These are the activations of a small neural network, seen along a few directions. Each row is one input.
Each table varies a few parts of the input and shows all the possible inputs, shuffled.
A made-up example of a description, with smaller parts first: line(6) and (point or ring(9) or (values(2) and ring(5))).
Shared parts are said once, and a part with two or three values counts as separate values.
(in the rows, 128 means zero)

Other details of the inputs shift rows strongly along three fixed directions, in all tables alike. That doesn't count.

Rows:
R1: [ 94 138 132 135 134 133 111  82 131 167  78  82]
R2: [132 115 108 109  97 136 134 140 109  98 154 113]
R3: [144 113  95 123 108 134 145 148 115  81 149 112]
R4: [117 120 121 112  99 142 134 141  91  98 146 113]
R5: [135 179 183 164 179 105 186  27 197 176 123  78]
R6: [157 140 166 145 170 118 135 135 175 156 143 180]
R7: [168 162 179 142 151 112 221  94 159 103 211 119]
R8: [136 114  96 117 107 128 137 142 114  75 147 118]
R9: [167 160 180 139 151 112 217  96 157 102 208 121]
R10: [139 152 204 128 182 127 149 118 170 154 172 182]
R11: [132 119 131  99 132 143  68 163 122 155 119 198]
R12: [198 158 141 125 142 112 218  88 174  88 201 107]
R13: [144 156 208 124 179 123 150 114 171 149 177 187]
R14: [172 145 153 126 139 107 208  94 166  97 200 108]
R15: [109 121 155 110 133 150  76 166 105 158 126 187]
R16: [104 128  82 155 110 120 110  87 132 149  45  49]
R17: [128 109 130 129 135 135  80 179 121 155 113 196]
R18: [129 109 129 132 134 136  81 182 123 157 113 196]
R19: [122 136  85 132 108 131  95  79 132 171  50  67]
R20: [103 125  85 155 108 109 113  89 121 148  42  61]
R21: [114 114  96 123 107 121 138 154 107  75 135 118]
R22: [139 108  94 119 105 124 142 145 110  81 144 119]
R23: [137 116 129 101 135 146  72 167 121 161 120 194]
R24: [141 111  95 119 110 131 140 146 114  82 147 114]
R25: [ 95 127  89 151 117 109 119  91 129 145  46  57]
R26: [115 114 144 108 126 139  71 166 119 158 127 192]
R27: [121 124 116 115 104 154 137 139  96  99 157 108]
R28: [122 127 115 119 102 156 139 139  96  97 160 106]
R29: [158 144 184 129 167 116 146 126 173 161 173 181]
R30: [154 145 138 149 145 100 205 111 163  91 164 106]
R31: [126 114  96 120 108 127 135 148 113  74 144 116]
R32: [123 152 162 171 177  89 115  76 185 214  51 134]
R33: [111 122 153 115 134 153  79 169 103 163 128 186]
R34: [128 110  95 123 106 120 139 152 103  79 136 120]
R35: [100 140 133 132 131 132 107  79 130 170  78  85]
R36: [119 111 132 128 144 138  78 183 124 151 115 191]
R37: [108 110 134 126 146 128  84 185 120 147 111 194]
R38: [136 115  94 131 106 135 145 155 113  80 148 108]
R39: [139 112  96 117 109 130 138 145 114  80 147 117]
R40: [119 119 119 114 100 142 137 142  89 100 147 111]
R41: [101 125  91 141 119 113 103  88 132 143  54  67]
R42: [117 111  96 123 109 123 139 157 107  80 134 117]
R43: [112 125 151 122 132 155  78 170 103 166 130 186]
R44: [ 97 120 157 111 137 156  75 165 111 152 128 187]
R45: [115 124 115 121 105 157 138 143  97  98 158 107]
R46: [102 139 133 133 128 126 106  81 125 172  73  87]
R47: [128 112 131 127 139 143  76 180 125 154 116 192]
R48: [141 107  94 121 106 125 143 147 110  83 144 117]
R49: [140 153 203 134 185 129 151 121 169 162 174 182]
R50: [133 149 129 160 153  79 169  48 172 146  81  66]
R51: [129 177 215 159 203 111 126  60 200 232 105 156]
R52: [122 133  90 126 114 128  95  79 132 170  53  74]
R53: [115 121 122 112  96 140 134 138  91  92 146 114]
R54: [136 110  94 118 102 121 141 142 110  75 145 120]
R55: [125 112  95 123 104 117 140 148 103  74 137 121]
R56: [108 120 155 119 133 149  82 171 100 164 127 186]
R57: [ 97 141 137 130 125 124  99  78 127 168  69  93]
R58: [192 153 142 115 143 108 212  86 171  85 196 110]
R59: [103 124  89 144 120 114 106  88 131 145  52  62]
R60: [144 109  93 125 103 127 149 149 110  82 146 115]
R61: [112 125 152 119 133 154  78 169 102 164 129 186]
R62: [118 122 120 109 104 151 131 138  98  96 152 112]
R63: [140 143 173 152 176 107 143 142 174 159 135 183]
R64: [139 120 103 121  93 141 145 144 110  99 163 106]
R65: [104 123  87 150 113 107 113  92 121 146  46  67]
R66: [137 119 104 118  94 140 142 143 109  99 162 107]
Description of these inputs: line(6) and (values(2) or line(4) or ring(5)).
Question: Changing only the line(6) part turns R32 into R65. The same change can be made to R63. Which row results?
Answer: R25
Question: Changing only the line(6) part turns R48 into R18. The same change can be made to R40. Which row results?
Answer: R7
Question: Which other rows does R52 become when the values(2) part takes its other values? List them by row number.
Answer: R29
Question: Which other rows does R40 become when the line(4) part takes its other values? List them by row number.
Answer: R1, R35, R46
Question: List by row number the other rows that have the line(6) part in common with R31.
Answer: R8, R11, R13, R21, R26, R44, R53, R54, R55, R57
Question: Which other rows does R58 become when the values(2) part takes its other values? List them by row number.
Answer: R2

Rows:
R67: [117 114 115 117  97 168 140 175  77  75 182 124]
R68: [110 125 144 138 150 128  91 158 132 159 104 176]
R69: [116 124 136 135 141 129  93 152 133 157 107 166]
R70: [173 152 156 138 160 109 179  99 180 124 167 136]
R71: [ 91 140 135 143 130 140  97  86 127 184  72  86]
R72: [130 103  96 109  96 140 140 176  92  62 168 132]
R73: [125 113  50 119  70 136 136 107  94  76 104  38]
R74: [118 120 117  96  94 155 107 148  84 116 145 132]
R75: [176 152 158 142 161 105 182  95 181 133 162 134]
R76: [101 126 101 152 118 116  99  95 125 173  46  78]
R77: [138 127 146 120 152 125 101 138 146 155 125 180]
R78: [111 126  97 125 119 120  93  83 129 156  58  83]
R79: [139 152 133 160 144  94 177  56 172 142 104  67]
R80: [112 127  96 139 112 116 145 102 121 103  98  67]
R81: [161 120 126 122 125 136 137 166 123 113 166 164]
R82: [110 110  65 119  78 127 141 110  93  71 107  45]
R83: [153 150 172 122 138 119 198 101 143  93 202 122]
R84: [105 133 111 145 129 112 110  86 140 158  61  82]
R85: [131 119 115 100  96 174 128 171  87  96 179 131]
R86: [113 131 154 111 129 141  94 134 113 159 126 159]
R87: [124 128 152 144 155 120 111 153 137 163 116 177]
R88: [162 149 168 130 167  99 175  93 180 123 165 141]
R89: [114 122 141 140 146 127  96 161 128 159 108 176]
R90: [125 104 103 108 103 137 141 176  91  58 165 136]
R91: [103 129 163 122 137 139  94 141 110 157 121 167]
R92: [126 114 111 121 115 141 102 165 113 122 129 151]
R93: [127 122 135 132 138 130  93 148 134 164 108 168]
R94: [126 109  98 113 104 141 111 162 103 100 135 134]
R95: [134 126 145 135 146 126  98 151 137 171 115 176]
R96: [127 126 152 124 155 121  95 138 148 164 116 180]
R97: [168 155 172 126 147 134 211 110 156  95 225 122]
R98: [132 150 133 150 146  91 184  57 165 117 111  64]
Question: Changing only one part turns R76 into R95. The same change can be made to R84. Which row results?
Answer: R94
Question: What do these inputs look like to the network?
Answer: line(4) and (values(2) or line(6))
Question: Which other rows does R86 become when the values(2) part takes its other values? List them by row number.
Answer: R97

Rows:
R99: [131 132 170 123 162 161 103 182 132 152 166 205]
R100: [108 114 102 147 116 131 116 158 104 117 103 123]
R101: [153 140 105 153 126 113 210 108 143  65 159  69]
R102: [102 119 112 119 108 157 109 146 101 120 126 111]
R103: [108 120 118 108  95 143 115 138  80 112 132 118]
R104: [117 121 117 100  98 142 103 132  91 120 130 126]
R105: [132 128 118 130 149 104  90  85 165 179  61 123]
R106: [130 140 178 131 165 150 126 159 137 152 161 187]
R107: [126 110  96 118 108 120 116 148 106 103 111 127]
R108: [115 152 149 130 142 116 116  64 145 176  84 100]
R109: [163 129 102 130  80 164 125 139 103 154 140 104]
R110: [105 148 152 137 144 117 117  70 148 177  86  96]
R111: [145 170 214 150 193 104 187  75 197 162 168 143]
R112: [124 138 128 117 131 133  86  78 144 177  84 110]
R113: [103 121 127 117 103 140 127 135  92 111 141 113]
R114: [140 112  89 112 106 120 130 129 119  95 121 112]
R115: [116 147 143 126 143 129  98  76 146 183  78 113]
R116: [122 145 141 120 136 125 104  71 146 175  88 110]
R117: [113 109  99 126 110 123 109 151 110 111 107 127]
R118: [143 164 153 138 150 109 188  42 177 132 138  65]
R119: [109 119 121 105  92 138 109 136  81 117 132 123]
R120: [115 114 102 138 112 124 132 150 115  99 122 115]
R121: [146 114 161 110 155 116  96 182 136 145 148 235]
R122: [123 121 108 109 108 154 113 132 114 112 138 107]
R123: [138 110  86 112 105 128 129 147 111  85 127 121]
R124: [ 95 120 129 128 108 143 130 141  94 115 139 110]
R125: [106 128 127 132 116 149 132 137  98 119 132 107]
R126: [131 118 151 130 160 134 103 193 143 139 148 218]
R127: [ 92 123 133 137 115 148 118 142  88 133 120 116]
R128: [153 116 147 112 163 128  93 179 150 143 146 227]
R129: [179 138 177 127 160  93 205 145 158  80 215 183]
R130: [128 117  86 139 115 138 130 158 115  96 126 112]
R131: [112 112 108 151 109 126 141 160  96  95 127 118]
R132: [103 142 141 139 150 135  93  89 156 189  78 105]
R133: [123 132 120 143 153 108  98  93 170 172  67 116]
R134: [122 138 128 145 152 103 117  88 167 165  73 113]
R135: [170 145 118 112 116 131 199  82 144  66 190  70]
R136: [179 119 136 139 136 142 103 198 134 187 155 219]
R137: [100 107 107 142 108 125 116 160 100 109 111 124]
R138: [109 105  99 127  98 123 120 159  94  95 119 121]
R139: [178 147 160 144 174 104 201 124 196  95 201 154]
R140: [166 130 116 124 107  88 221 100 130  47 181  79]
Question: Changing only one part turns R103 into R129. The same change can be made to R102. Which row results?
Answer: R126
Question: Changing only one part turns R134 into R118. The same change can be made to R128. Which row results?
Answer: R135
Question: What do these inputs look like to the network?
Answer: values(2) and (point or (line(4) and line(5)))
